Each row below holds a small network's activations on one input, seen along a few directions.
In each table, some parts of the input vary, and every possible input appears once, in random order.
Descriptions start from the smaller parts, as in this example, which fits no table here: one of 2 separate values, together with either a single point or one of 11 places along a line or (one of 4 places along a line, together with one of 5 places around a ring).
Shared parts are said once, and a part with two or three values counts as separate values.
In the rows, zero is written as 128.

Other details of the inputs shift rows strongly along two fixed directions, in all tables alike. That doesn't count.

Table:
row 1: [126 119 133 115 117 123 132 133 119 117 123 125 131 136 134]
row 2: [122 137 140 132 125 119 126 130 124 135 126 134 140 132 132]
row 3: [135 117 130 125 119 118 135 125 125 123 120 115 127 120 134]
row 4: [131 138 128 146 136 122 129 130 125 127 132 127 128 121 127]
row 5: [131 140 134 148 134 119 134 129 126 134 126 133 124 120 129]
row 6: [125 117 133 125 135 112 133 123 136 120 130 112 132 116 121]
row 7: [128 120 138 125 128 108 132 122 133 129 130 115 128 115 130]
row 8: [117 143 129 135 139 121 122 127 118 127 134 137 136 133 125]
row 9: [135 135 122 146 132 121 129 128 122 124 126 129 125 125 125]
row 10: [133 134 122 145 131 127 133 127 115 122 124 127 122 125 129]
row 11: [125 114 118 117 135 125 135 143 111 140 120 138 134 112 119]
row 12: [131 135 127 148 126 126 137 128 118 129 123 133 119 122 132]
row 13: [161 114 133  62 181 178 116  83 164 198 117 153  74 160 126]
row 14: [146 127 129 124 124 145 121 113 154 155 132 133 106 134 132]
row 15: [114 113  78 133  43 210  79 166 224 135 212 135 153  91 145]
row 16: [123 133 132 132 117 126 129 130 116 130 121 134 135 135 134]
row 17: [124 118 126 116 124 127 129 128 124 110 119 123 141 135 127]
row 18: [126 135 133 132 121 119 125 130 121 133 121 136 135 137 130]
row 19: [119 124 139 119 127 113 124 126 130 125 130 126 140 126 131]
row 20: [121 144 128 136 137 125 122 132 119 125 129 137 140 135 128]
row 21: [129 133 128 145 125 128 141 134 116 127 128 129 113 126 131]
row 22: [131 132 123 142 129 129 137 132 113 121 129 124 116 128 128]
row 23: [123 129 125 122 127 133 129 134 115 110 124 124 130 139 125]
row 24: [122 123 135 118 134 119 125 129 133 116 123 123 146 133 125]
row 25: [125 133 124 127 130 126 120 131 123 115 122 128 138 137 122]
row 26: [119 117 125 116 141 122 134 137 114 142 130 136 136 107 118]
row 27: [122 136 132 125 137 124 121 131 125 117 125 126 141 134 124]
row 28: [131 117 133 125 135 115 132 125 137 119 123 111 134 120 124]
row 29: [134 127 124 135 131 121 128 127 127 117 121 117 127 124 120]
row 30: [133 126 123 133 130 128 133 125 122 115 120 115 125 124 124]
row 31: [125 141 122 137 131 125 120 131 117 122 125 138 136 138 126]
row 32: [126 120 128 118 127 120 124 129 130 113 119 125 142 136 123]
row 33: [161 135 137  80 168 185 114  75 161 185 118 156  56 193 137]
row 34: [110 122  69 136  52 227  81 165 214 124 212 133 150  94 139]
row 35: [126 130 130 134 139 119 129 124 129 121 131 116 127 118 119]
row 36: [133 120 138 127 125 111 131 127 134 127 125 114 132 116 133]
row 37: [132 128 132 140 118 122 137 127 119 132 122 125 124 122 133]
row 38: [122 138 123 134 128 133 129 135 108 118 128 134 127 141 129]
row 39: [136 119 130 128 120 112 130 128 132 125 122 116 129 120 130]
row 40: [131 132 140 140 125 115 133 128 128 137 127 125 130 118 131]
row 41: [132 113 126 122 124 123 141 131 126 112 125 111 125 126 124]
row 42: [127 131 140 139 127 112 135 123 127 138 132 126 126 116 128]
row 43: [120 146 133 140 132 123 126 133 122 131 127 142 136 132 131]
row 44: [127 137 129 144 139 118 130 124 124 129 136 128 125 119 124]
row 45: [117 135 131 126 138 122 121 128 125 118 131 127 139 130 121]
row 46: [124 112 119 113 132 133 144 146 104 135 124 133 126 117 122]
row 47: [122 130 133 129 116 127 133 136 114 127 127 132 129 138 133]
row 48: [116 145 133 138 135 120 127 128 121 133 132 142 133 130 127]
row 49: [131 130 131 135 137 121 128 128 130 119 126 115 131 120 122]
row 50: [167 135 143  90 178 171 115  64 176 195 125 152  54 171 131]
row 51: [124 113 116 115 133 133 139 140 107 137 119 135 131 112 123]
row 52: [124 117 128 114 123 128 134 133 122 109 123 122 135 138 126]
row 53: [133 115 125 127 127 116 132 127 135 117 121 113 132 122 122]
row 54: [117 137 140 132 126 115 127 127 123 135 133 135 138 129 129]
row 55: [123 143 126 140 126 123 125 133 119 129 123 143 133 135 129]
row 56: [131 126 134 137 117 124 141 132 118 130 127 122 117 126 132]
row 57: [134 116 132 123 118 119 139 131 123 120 125 113 121 124 133]
row 58: [126 121 131 118 117 123 127 129 122 119 119 126 138 132 135]
row 59: [123 139 121 135 129 133 124 129 112 121 125 136 132 138 131]
row 60: [132 114 124 124 125 123 136 125 129 114 120 112 130 122 125]
row 61: [116 123 134 118 134 117 125 126 132 117 130 123 143 129 123]
row 62: [121 141 126 139 125 130 129 132 113 126 122 141 131 135 134]
row 63: [132 125 124 131 127 130 137 132 120 113 126 113 120 126 123]
row 64: [133 137 127 148 128 120 133 129 124 131 124 135 121 123 127]
row 65: [123 125 140 120 125 115 124 130 130 123 124 126 144 129 134]
Each input here is: one of 5 places along a line, together with either a single point or (one of 2 separate values, together with one of 6 places around a ring).
- The inputs of row 29 and row 49 match in every part but the place on the line of 5. If row 31 is changed in the same way as row 29 into row 49, which row does it become? => row 20
- Which other rows agree with row 47 in the place on the line of 5? List them by row number. => row 1, row 21, row 22, row 23, row 33, row 38, row 41, row 46, row 52, row 56, row 57, row 63
- Change only the place on the ring of 6 in row 43. List by row number the other rows that result. => row 2, row 20, row 24, row 27, row 65
- Change only the choice among 2 separate values in row 48. List by row number the other rows that result. => row 50
- Change only the place on the line of 5 in row 28. List by row number the other rows that result. => row 6, row 41, row 53, row 60

Table:
row 66: [128 123 123 121 126 133 126 127 128 123 130 128 126 136 128]
row 67: [130 125 130 120 132 127 123 127 136 132 130 125 133 127 129]
row 68: [130 127 133 124 126 129 123 124 137 127 128 123 132 133 131]
row 69: [128 122 131 119 128 128 127 129 135 135 129 128 133 127 127]
row 70: [133 127 127 128 123 135 127 127 131 127 125 121 122 132 130]
row 71: [126 126 127 117 131 132 123 128 131 127 128 130 131 129 130]
row 72: [133 120 128 128 127 131 135 128 131 136 128 129 121 121 130]
row 73: [131 126 129 127 126 123 126 122 137 130 132 124 122 127 127]
row 74: [126 127 131 121 125 134 123 126 134 123 125 128 130 136 132]
row 75: [124 126 126 120 132 134 125 127 134 124 127 129 131 131 126]
row 76: [127 139 132 134 126 135 127 125 127 130 133 133 124 134 133]
row 77: [134 124 126 131 127 128 132 127 135 128 130 126 118 128 130]
row 78: [125 136 129 131 132 133 125 128 125 136 135 134 123 129 131]
row 79: [126 124 122 121 130 136 127 126 128 125 129 128 129 132 125]
row 80: [ 83 126 109 187  64  89 134 202 106  65 161 107 207  65 125]
row 81: [128 125 126 123 123 136 125 124 128 124 127 126 128 137 131]
row 82: [124 137 129 134 134 135 127 127 127 133 135 133 123 131 127]
row 83: [129 138 124 134 132 132 121 127 127 137 129 138 127 129 131]
row 84: [129 126 130 123 133 129 125 125 138 129 130 124 133 128 125]
row 85: [131 139 128 137 126 134 123 124 129 131 127 137 127 135 132]
row 86: [130 137 125 136 128 131 123 127 130 132 129 139 125 135 128]
row 87: [127 147 169 143 188  35 168 112  30 105  50 125 135 152 113]
row 88: [133 122 126 122 125 135 131 132 127 134 126 127 123 125 126]
row 89: [129 121 131 125 126 126 129 124 133 137 130 127 124 121 127]
row 90: [134 126 125 126 125 132 128 130 131 126 128 123 120 132 126]
row 91: [129 126 129 128 131 127 127 120 137 130 131 123 125 122 124]
row 92: [132 124 126 132 132 132 133 125 135 129 129 125 121 123 127]
row 93: [132 126 124 127 130 135 129 128 131 128 127 123 123 127 123]
row 94: [131 129 131 129 124 126 127 119 137 130 130 121 124 126 131]
row 95: [128 123 122 118 129 135 125 127 125 127 130 129 129 130 129]
row 96: [133 127 127 132 125 131 133 123 135 129 128 124 121 127 134]
row 97: [127 135 124 133 128 132 125 129 127 140 126 141 127 131 128]
row 98: [127 137 130 133 129 132 127 128 128 132 136 134 122 134 129]
row 99: [126 125 128 120 127 131 124 128 134 123 128 130 128 135 128]
row 100: [124 123 128 115 127 133 127 130 131 130 126 133 131 130 128]
row 101: [134 125 125 123 129 134 127 129 128 130 128 124 123 124 128]
row 102: [131 124 130 126 130 125 125 122 134 134 132 124 125 120 129]
row 103: [124 133 129 130 129 133 129 131 125 140 133 137 123 131 129]
row 104: [127 121 123 116 126 135 129 129 125 131 128 132 129 131 127]
row 105: [135 124 127 128 131 130 131 126 132 132 130 127 121 120 132]
- The inputs of row 85 and row 87 match in every part but one. If row 96 is changed in the same way as row 85 into row 87, which row does it become? => row 92
- What is each input in this table made of? => one of 5 places along a line, together with either one of 2 separate values or one of 6 places around a ring
- Change only the choice among 2 separate values in row 98. List by row number the other rows that result. => row 86
- A walk changes only the place on the line of 5. It starts at row 76 and steps to row 98. List the rest of the walk in order. => row 82, row 78, row 103
